A small network was shown many inputs. Here are its activations along a few directions, one row for each input.
Each table varies a few parts of the input and shows all the possible inputs, shuffled.
Descriptions start from the smaller parts, as in this example, which fits no table here: one of 5 places around a ring, together with either a single point or one of 9 places around a ring or (one of 3 separate values, together with one of 6 places along a line).
Shared parts are said once, and a part with two or three values counts as separate values.

Other details of the inputs vary at random and push rows far along three fixed directions, the same in every table; ignore that.

Table:
r1: [-28   9   1   2 -14  -7  -6 -19  17  12  41  36]
r2: [-11 -10 -11   9  -2  -6   0   4 -32  31  16  -1]
r3: [  6   7   0 -20 -12   5  27  -5  -4 -17   6  -4]
r4: [ -3  -2   4  -9 -18   7  29   4   4 -23 -10 -10]
r5: [  8 -14  -4   5  11   0   0  10 -23   3 -21 -28]
r6: [ 18   2   3  14  33  -6 -41   2  -3  14 -16  -5]
r7: [-25 -13   1  12   5  10   2   5 -17  38  21   1]
r8: [  1   7   2 -20 -14   2  21  -1  -3  -8   9  -4]
r9: [-27  17  -1  -3  -5   8 -13 -21  17  17  49  18]
r10: [  2   2  -9 -15 -14  -3  26  10  -4 -21   6  -1]
r11: [-12 -10  -9  11  -1  -7  -1  11 -36  34  14  -3]
r12: [-18 -12  -5  16   2  -8   3  11 -27  35   8   5]
r13: [ -2   5  -2 -18 -15   1  28   5   2 -26  -1 -16]
r14: [-17 -12   4   2   7  -2  13  11 -27  29   2   1]
r15: [-10  -4   4 -11 -13   2  26   4   7 -20  -4  -5]
r16: [ 16 -14   6   9  15   1   0  17 -18  13 -28 -13]
r17: [  9   0   6   9  10   1 -16  -1  18 -14 -22  -5]
r18: [-11   4  -2 -19 -14   0  19  -1   6 -21   9  -7]
r19: [ 20  -9   3   7   8   6  -3   3   9 -21 -36 -15]
r20: [  7  22   7 -10   6  -2 -30 -22  34 -18  14  21]
r21: [ 23  -4  -4  11   6   0  -9  -1  13 -11 -22   4]
r22: [  1  25  -3   3  -3  -8 -36 -24  37  -7  25  29]
r23: [ 23  -2   5   1  12   4  -9  -4  13  -8 -25   1]
r24: [ 10  -2  -1  17  24  -5 -47  -4   4  10 -17  -9]
r25: [ 16   2  -2  11   1  -1 -15   0  16  -6 -14  10]
r26: [  1   4   6 -14 -11   7  34   6  -2 -14  -7  -2]
Each input here is: one of 2 separate values, together with either a single point or (one of 3 separate values, together with one of 4 places along a line).
The inputs of r23 and r3 match in every part but the choice among 2 separate values. If r12 is changed in the same way as r23 into r3, which row does it become? -> r22
Change only the choice among 3 separate values in r20. List by row number the other rows that result. -> r10, r18
Change only the choice among 2 separate values in r5. List by row number the other rows that result. -> r19

Table:
r27: [ -3   7   4 -21 -15   8  39   7   1 -15  11  -4]
r28: [ -5  -1  -5  13   2  -8 -13  -5 -15  24  14   6]
r29: [  4  -6   2  12  13   3 -15  12  -2   0 -15 -15]
r30: [ -4  -3   5   8  -2   3  -6 -10  25  -9  -9  11]
r31: [ 11  10  -7   2  -3   3 -10 -10  18  -8  10  11]
r32: [ -2   7  -1  -3   4  -2 -13  -5  18 -16  -4  -1]
r33: [ 10   7  -6   1   0  -1 -13  -3  17 -11   9  12]
r34: [  4  -5  -6  -7 -21   1  45  11   1 -17  -9   5]
r35: [  7 -13   6   3   5   5  20  19 -14   6 -28  -5]
r36: [ 10  -7   4  -1  22  -2 -13  10  -9   1 -16  -6]
r37: [ 11  -7   2  -1   8  10  14  12 -19   5 -12 -16]
r38: [  3  12   7 -11   2  -5 -12 -15  18  -7   5   9]
r39: [-30  -2  -2   3 -10   7   6  -8 -11  24  29   0]
r40: [ 20  -5   5   5  18   2 -12   5 -11   6 -23 -13]
r41: [-21  -3   2   8   3  -8 -17  -7 -13  21  10  -3]
r42: [  7  12  -7  -3  -1  -9 -12  -3  15 -11   3  11]
r43: [ -4  -2   2  -9 -13   4   9  -8   6 -12   3  -8]
r44: [-17   0  -5   2 -11 -12   4  -1 -24  20  22   6]
The inputs of r35 and r30 match in every part but one. If r40 is changed in the same way as r35 into r30, which row does it become? -> r43
What is each input in this table made of? -> one of 3 separate values, together with either a single point or one of 5 places around a ring
Change only the place on the ring of 5 in r33. List by row number the other rows that result. -> r28, r31, r42, r44
